Each row below holds a small network's activations on one input, seen along a few directions.
Each table varies a few parts of the input and shows all the possible inputs, shuffled.
A made-up example of a description, with smaller parts first: one of 6 places along a line, together with either a single point or one of 11 places around a ring or (one of 3 separate values, together with one of 5 places around a ring).
Shared parts are said once, and a part with two or three values counts as separate values.
In the rows, 128 means zero.

Other details of the inputs vary at random and push rows far along two fixed directions, the same in every table; ignore that.
These rows show it; all are for the same input, with only those details redrawn:
[109 166 102 181 106  79 142 157 174 124 157 125 172 162 141]
[137 113 137 136 140 137 102 159 130 142 127 129 132 103 140]
[140 120 135 126 139 130 117 145 139 132 118 123 144 101 125]
[106 114 126 203 128 125  66 208 116 172 178 149 113 146 202]
[141 120 134 126 139 130 117 145 139 132 118 123 144 100 125]
[148 108 143 113 147 144 108 144 129 136 110 124 135  85 123]
[130 176 104 134 110  75 182 113 193  95 119 107 198 137  89]
[148 107 143 113 145 146 110 145 130 136 110 123 134  84 122]

Table:
x1: [ 94 168  97 131 115  86 146 149 174 111 123 103 189 166 113]
x2: [129 173 116 140 107  79 197  67 168  88 144 126 135 184  97]
x3: [121 175 117 120 106  77 203  60 165  91 137 100 147 191  88]
x4: [152  80 128  79 152 138 121  89 135 142 106 131 110  78 105]
x5: [156 118 155  73 130 166 126 136  90 117  92 106 145  86 110]
x6: [158 134 161  76 137 173 142 122  77 114  89 110 119 103 111]
x7: [134 122 133 104 139 129 121 139 136 133 113  97 154 105 114]
x8: [122 110 130  95 134 122 133  76 131 140 133 116 109 128 115]
x9: [142 130 156 102 123 158 133 109  72 125 109 120  92 129 122]
x10: [115 139  87 156 115  74 170  89 185 116 149 138 150 142 110]
x11: [148  93 122 106 146 141 101 127 139 153 120 131 133  86 117]
x12: [122  96 114 103 137 116 116 106 136 151 134 113 122 119 127]
x13: [129 126 139 177 117 152 104 179  94 127 150 157 120 119 172]
x14: [129 105 114 106 136 126 104 131 142 155 131 107 146 110 118]
x15: [109  97 128 170 138 130 104 114 117 156 172 167  74 133 162]
x16: [117 144 139 106 115 153 138 120  89 116 100 127 102 155 120]
x17: [135 200 117 137  86  87 208  77 146  75 119 124 151 173  87]
x18: [105 114 127 203 129 126  67 208 116 172 178 149 113 146 201]
x19: [142 117 147 137 142 135 146  86 118 111 137 148  82 131 119]
x20: [144 121 133 131 146 132 130 130 143 117 112 130 146  86 114]
x21: [131  90 119  59 153 154  97 126 137 143  90 110 140  88  96]
x22: [121  96 113 172 140 131  85 157 133 165 161 156 118 112 159]
x23: [ 53 153  86 189  98  76 119 132 157 147 188 140 120 226 175]
x24: [167 119 155  86 129 168 130 134 100 109  91 127 138  76 111]
x25: [127 190 123  87 109 127 191 108 133  77  81 105 169 158  83]
x26: [156 136 154 125 136 170 143 130  87 103 108 146 104  98 127]
x27: [102  91 109 103 141 130  93 128 132 153 125 126 110 131 141]
x28: [112  99 129 156 133 127  97 119 116 164 170 157  77 144 167]
x29: [118 198 115 184  88 100 170 148 131 101 155 137 147 189 150]
x30: [108 136 137 218 111 140 102 166  70 142 179 176  62 169 195]
x31: [122 107 149  89 145 157 121  99 106 124 109 123  82 146 120]
x32: [139 120 147  64 133 174 119 147  95 111  77 113 144  96 107]
Changing only one part turns x11 into x21. The same change can be made to x24. Which row results? -> x32
Describe the family of inputs behind these rows. -> one of 4 places along a line, together with one of 8 places around a ring
Start at x8 and move only the place on the ring of 8, one step at a time. The first step leads to x12. Which rows follow, in order? -> x14, x7, x5, x6, x9, x3
Start at x10 and move only the place on the ring of 8, one step at a time. The first step leads to x22. Which rows follow, in order? -> x20, x13, x26, x30, x19, x15

Table:
x33: [153 123 157 114 137 152 132 123 102 121 114 125 111 106 124]
x34: [102 138 103 141 119 100 132 131 159 128 137 126 148 152 129]
x35: [148  99 139 113 148 137 116 114 132 141 123 125 117  93 118]
x36: [153 117 143 116 133 152 127 130 109 122 112 136 124  91 122]
x37: [124 111 128  94 139 154 114 127 116 129 103 129 119 112 120]
x38: [112 138 111 143 119  97 144 108 156 126 147 126 135 154 125]
x39: [101 144 103 133 114 105 135 129 146 128 135 123 144 162 130]
x40: [129 103 133  92 140 144 115 112 115 140 117 122 110 117 121]
x41: [ 88 106 139 223 122 158  40 225  57 184 197 175  55 181 244]
x42: [137 109 140 114 142 150 125 110 116 122 113 145 101 104 120]
x43: [114 142 112 151 118 100 148 109 150 119 146 135 129 154 126]
x44: [127 163 128 151 111 112 155 135 135 107 135 125 146 152 129]
x45: [133 147 118 142 112  96 152 113 150 125 146 114 154 139 121]
x46: [130 152 129 139 116 100 152 117 143 123 144 106 147 153 124]
x47: [134 110 136 112 141 154 123 118 118 119 108 146 108 103 119]
x48: [155 117 147 119 134 148 129 122 108 125 118 135 116  93 123]
x49: [129 145 114 136 113  95 146 121 154 127 143 112 162 139 122]
x50: [128 149 116 160 120 103 151 121 155 114 141 141 139 137 124]
x51: [140 109 133 116 146 149 115 136 129 128 107 138 128  88 117]
x52: [112 155 114 148 110 111 155 111 135 111 138 140 125 163 128]
x53: [109 156 113 135 111 112 138 140 139 119 129 119 149 162 129]
x54: [121 151 108 144 111 105 139 143 150 121 135 122 166 138 127]
x55: [133 156 130 145 115 103 157 117 137 115 142 114 142 152 125]
x56: [129 142 115 155 122  97 149 114 158 121 145 131 140 138 122]
x57: [120 153 120 135 116 102 141 139 147 124 134 107 162 151 126]
x58: [142 112 148  98 138 145 122 111 106 137 118 115 108 119 120]
x59: [133 105 138  98 140 145 121 104 111 138 119 125 103 117 120]
x60: [138 104 129 109 148 146 109 138 135 134 108 131 132  88 118]
x61: [ 82  93 131 222 127 148  38 205  64 197 210 176  43 183 245]
x62: [147 111 150  99 142 142 117 127 114 138 119 107 125 108 124]
x63: [127 109 131 106 143 153 116 127 122 123 103 140 118 100 118]
x64: [144 107 135 102 138 142 112 135 121 140 112 117 138  92 122]
x65: [124 157 123 139 111 105 157 109 134 115 139 120 132 163 122]
x66: [135 123 142 100 135 158 121 133 104 122 100 126 119 113 119]
x67: [138 111 143  93 138 144 116 119 110 139 116 113 115 119 122]
x68: [144 123 151 108 134 155 130 115  98 121 111 131 101 117 122]
x69: [133 116 137 105 136 159 128 116 105 118 105 142 105 114 119]
x70: [134 113 139  91 138 148 113 130 112 136 105 114 123 115 120]
x71: [122 136 109 144 123  94 138 122 167 131 145 121 154 139 123]
x72: [135 151 120 148 111  99 157 114 144 118 145 122 148 139 122]
x73: [141 118 145 101 141 152 115 143 113 128 106 114 133 104 123]
x74: [100 142 102 146 118 107 130 138 156 122 136 133 147 151 132]
x75: [108 135 107 140 120  97 136 118 158 129 146 124 142 154 128]
x76: [145 116 138 111 135 152 119 140 113 127 108 131 133  90 121]
x77: [103 155 105 141 111 115 145 129 140 112 128 135 141 159 126]
x78: [148 110 138 120 145 150 122 127 125 123 111 144 118  90 117]
x79: [139 100 131 107 149 140 107 133 137 142 112 125 132  90 119]
x80: [120 161 122 147 113 112 147 145 138 112 131 120 155 150 128]
Describe the family of inputs behind these rows. -> one of 6 places around a ring, together with one of 8 places around a ring
Changing only the place on the ring of 8 turns x78 into x51. The same change can be made to x69. Which row results? -> x77
Changing only the place on the ring of 8 turns x73 into x62. The same change can be made to x60. Which row results? -> x71
Which other rows does x57 become when the place on the ring of 6 takes its other values? List them by row number. -> x34, x39, x64, x70, x79
Which other rows does x65 become when the place on the ring of 8 takes its other values? List them by row number. -> x41, x53, x58, x66, x67, x68, x70

Table:
x81: [145 189 111 109 106  60 224  58 197  74  97  82 210 116  46]
x82: [ 74 143  86 215 104 105  98 192 127 151 184 169 123 180 199]
x83: [146 103 137  92 146 146 107 122 113 157 122 108 119 113 118]
x84: [ 99 126 109 226 113  89  99 159 146 157 210 167  99 191 197]
x85: [ 94 151 107 202  96 104  82 216 127 169 188 131 152 192 198]
x86: [154  97 138 125 156 149 118 114 132 134 127 142 100  94 117]
x87: [134 165 144 137 105 143 153 140  99  94 119 134 135 153 128]
x88: [100 117 118 111 127 111 129 106 147 129 134 118 123 161 128]
x89: [127  89 148  73 161 173  93 145 104 137  90 120 111  91 129]
x90: [102 145 110 233 109 106  93 207 144 144 191 167 134 174 196]
x91: [150 112 137  91 140 148 107 150 111 149 109 108 136 102 128]
x92: [133 164 140 135 112 136 161 130  99  99 121 131 122 154 132]
x93: [100 127 114 118 136 120 128 117 145 127 130 114 129 155 121]
x94: [109 136 103 140 120 117 133 119 141 127 118 145 128 125 118]
x95: [132 126 117 114 118 103 128 111 139 144 144 108 135 153 126]
x96: [124 170  90 109 104 104 179 102 176  78  97 128 193 123  77]
x97: [158  75 168  99 166 170  97 116  93 155 123 121  98  62 129]
x98: [156 101 175  90 152 194 115 109  55 129 108 136  59 103 127]
x99: [156  86 158  80 157 170  81 139  89 169  95 112 102  78 121]
x100: [137 138 129 143 125 111 142 139 138 124 138 114 157 111 136]
x101: [137 139 133 144 117 117 134 149 139 120 136 116 169 110 131]
x102: [ 87 134  90 183 114 109 118 138 138 144 171 158 117 168 158]
x103: [123 166  84  87  98  72 222  32 203  74 102 118 183 143  48]
x104: [158 107 141 124 154 151 117 139 130 126 112 145 120  84 128]
x105: [ 97 135 120 121 130 114 126 130 144 127 114 115 132 146 117]
x106: [152 106 144 130 152 145 115 126 131 134 110 143 105  86 116]
x107: [114 168 104  92 112 102 171 114 180  78  93  96 196 143  79]
x108: [158  67 169  91 156 157  97 106  95 154 128 124  91  68 133]
x109: [156  97 176  84 142 186 113  96  59 130 112 138  54 109 137]
x110: [128 163 142 142 110 129 158 117  99 106 119 130 106 156 122]
Describe the family of inputs behind these rows. -> one of 5 places along a line, together with either a single point or one of 5 places around a ring
List by row number the other rows that have the place on the line of 5 in common with x82. -> x89, x91, x92, x100, x104
List by row number the other rows that have the place on the line of 5 in common with x107. -> x85, x87, x90, x96, x101
